These are the activations of a small network on made-up records, seen along a few directions, one row for each record.
Here are examples, each followed by its value of one field, LEZEL.
The largest differences between rows may come from other fields.
Random noise pushes rows far along 3 fixed directions. That doesn't count. These rows show it; they differ only by the noise:
[43, 105, -16, 253, -400, -129, 185, -220, -603, 59, -149, 161, 265, 18, -292, 20, 376, 808, -93, 377, -230, -572, 119, -39]
[393, -227, 199, 359, -234, -407, 354, -51, -327, -153, 34, -180, -219, -27, -71, -31, 18, 342, 297, 93, 345, -413, -488, -76]
[-83, -168, 164, 216, -385, -192, -280, 204, -322, 12, -505, 12, 82, -286, 9, 353, 305, 302, -108, 30, -283, -297, 33, 308]
[-44, 31, -68, 33, -42, -58, -185, 28, 19, 25, -167, 44, 108, -50, 121, 116, 182, -95, -95, -189, -161, -27, 177, 216]
[74, 2, -67, 37, 58, -106, -69, -3, 119, -26, -19, -28, -2, 11, 166, 25, 70, -232, 18, -264, 26, 29, 41, 150]

[37, 223, -180, -103, -18, -108, 304, -230, 77, 139, 228, 190, 150, 30, -25, -146, -103, 150, -103, 218, 48, -63, -31, -186] => depi
[228, -276, 181, 93, 119, -253, -58, 219, 195, -214, 28, -265, -430, -33, 319, 39, -199, -454, 297, -371, 351, 160, -452, 75] => paf
[-438, 37, 247, -528, -213, 262, 199, 101, 341, 264, -176, 205, -55, -442, -163, 192, -431, 22, -411, 608, -100, 230, -222, 8] => dol
[-255, -118, 283, 176, -106, -1, 107, 168, -178, 102, -377, -42, 17, -432, -435, 219, -9, 337, -139, 443, -227, -254, 6, -55] => nepa
[238, -467, 159, -18, 433, 87, -46, 208, 349, -329, 190, -478, -399, -60, -87, -145, -328, -799, 388, -304, 503, 426, -277, -8] => ruke
[247, 58, -23, 130, -56, -136, 188, -119, -185, -58, 116, -14, -77, 188, 29, -138, -48, 260, 154, 49, 167, -140, -196, -56] => paf
[110, 289, -257, -104, 171, 55, 64, -195, 102, 38, 267, 127, 112, 308, 157, -185, 54, -24, 31, -123, 112, 61, 123, -64] => paf
[150, -33, -192, -168, 549, 235, 269, -229, 305, -200, 502, -205, -168, 276, -199, -442, -211, -506, 265, -141, 342, 306, 89, -317] => ruke
[81, -151, 91, 306, 79, 136, 354, -219, -374, -192, 113, -145, 167, 107, -583, -300, 184, 278, 182, 195, -32, -245, 141, -306] => topa
[-242, 521, -461, -387, 324, 344, -9, -312, 468, 276, 366, 253, 369, 310, 140, -195, -42, -360, -275, -136, -138, 399, 498, -68] => tani
[56, -346, 123, 124, 163, 225, 215, 0, -241, -345, 160, -303, -163, -68, -569, -149, -28, 22, 237, 281, 117, 0, 5, -274] => ruke
[-277, -235, 314, -2, 120, 105, -140, 346, 238, -74, -372, -241, -16, -476, -276, 209, -144, -375, -100, 120, -170, 247, 61, 129] => nepa
[-66, 160, -256, -80, 44, 58, -95, -148, 32, 37, -66, 148, 239, 127, 35, -82, 227, -11, -204, -119, -270, -12, 414, 121] => sidiv
[-26, -16, -104, -37, -4, -65, -341, 128, 211, 52, -217, 128, 107, -86, 252, 188, 184, -221, -114, -360, -194, 94, 190, 278] => sidiv
[-614, -80, -37, -145, 56, 416, -804, 308, 115, 71, -639, 102, 497, -285, -124, 270, 391, -397, -413, -269, -746, 307, 867, 418] => topa
[50, -222, 220, 38, -168, -224, -66, 257, 91, 60, -185, -178, -213, -252, 199, 192, -159, -112, 102, -3, 204, 44, -415, 114] => tani
[-75, 104, 222, -518, 111, 261, 813, -199, 458, 133, 500, 47, -242, -150, -342, -343, -715, -137, -24, 657, 407, 279, -466, -357] => dol
[-48, 484, -394, -217, 258, 187, 322, -508, 218, 228, 552, 289, 400, 284, -157, -367, -75, -80, -221, 134, -26, 181, 399, -225] => depi
[-20, 132, -243, -63, 99, 13, -322, -3, 209, 127, -154, 195, 158, 102, 286, 100, 247, -196, -218, -330, -243, 49, 309, 254] => sidiv
[244, 129, -14, 43, -131, -102, 591, -345, -180, 110, 364, 9, 50, 207, -194, -263, -143, 429, 149, 400, 316, -226, -297, -376] => tani
[221, -191, 219, 98, -145, -390, 360, 80, 38, -19, 100, -136, -221, -222, 31, 2, -299, 14, 219, 129, 370, -139, -542, -132] => depi
[-253, -14, 200, -409, 96, 307, 534, -70, 333, 66, 290, 55, -168, -260, -351, -138, -515, -90, -86, 612, 138, 284, -277, -206] => dol
[-32, -345, 312, 348, -424, -16, 11, 117, -709, -189, -439, -135, 221, -239, -574, 54, 420, 672, 53, 424, -209, -511, 97, -29] => topa
[-132, 24, 44, -56, 437, 161, 311, -88, 362, -92, 188, -149, -6, -81, -363, -214, -249, -399, 26, 146, 117, 272, 75, -184] => nepa

Here are new rows. What is LEZEL for each?
[-352, 161, 21, 0, -92, 262, 157, -123, -278, 94, -240, 78, 421, -148, -634, -50, 174, 496, -321, 649, -459, -209, 509, -160] => nepa
[260, -270, 90, 112, 91, -325, -33, 142, 241, -137, -39, -191, -315, -74, 280, 4, -138, -383, 209, -415, 255, 76, -317, 190] => sidiv
[-34, -496, 360, 224, -145, -38, -132, 288, -300, -227, -306, -360, -263, -334, -317, 183, 5, 63, 212, 156, -3, -139, -189, 52] => ruke
[161, -641, 395, 207, 10, -217, -20, 339, -11, -363, -163, -476, -541, -270, -109, 141, -222, -264, 424, -43, 374, 26, -577, -5] => ruke
[62, -131, 5, 99, -67, -132, -155, 137, -17, -106, -177, -19, -27, -133, 95, 137, 178, -119, 8, -193, -69, -8, 19, 161] => sidiv
[-237, -162, 86, 65, -138, 260, -145, 74, -352, -41, -260, -45, 83, -190, -457, 122, 169, 287, -84, 326, -323, -131, 302, -51] => ruke
[120, 302, -352, -71, 135, 21, 159, -315, 80, 82, 254, 198, 208, 300, 60, -236, 158, 59, -41, -112, -26, -81, 274, -55] => sidiv
[142, 20, -7, -41, -10, -224, 221, -35, 106, 46, 96, -37, -61, -96, 85, -74, -161, -79, 35, 101, 218, 11, -252, -52] => depi
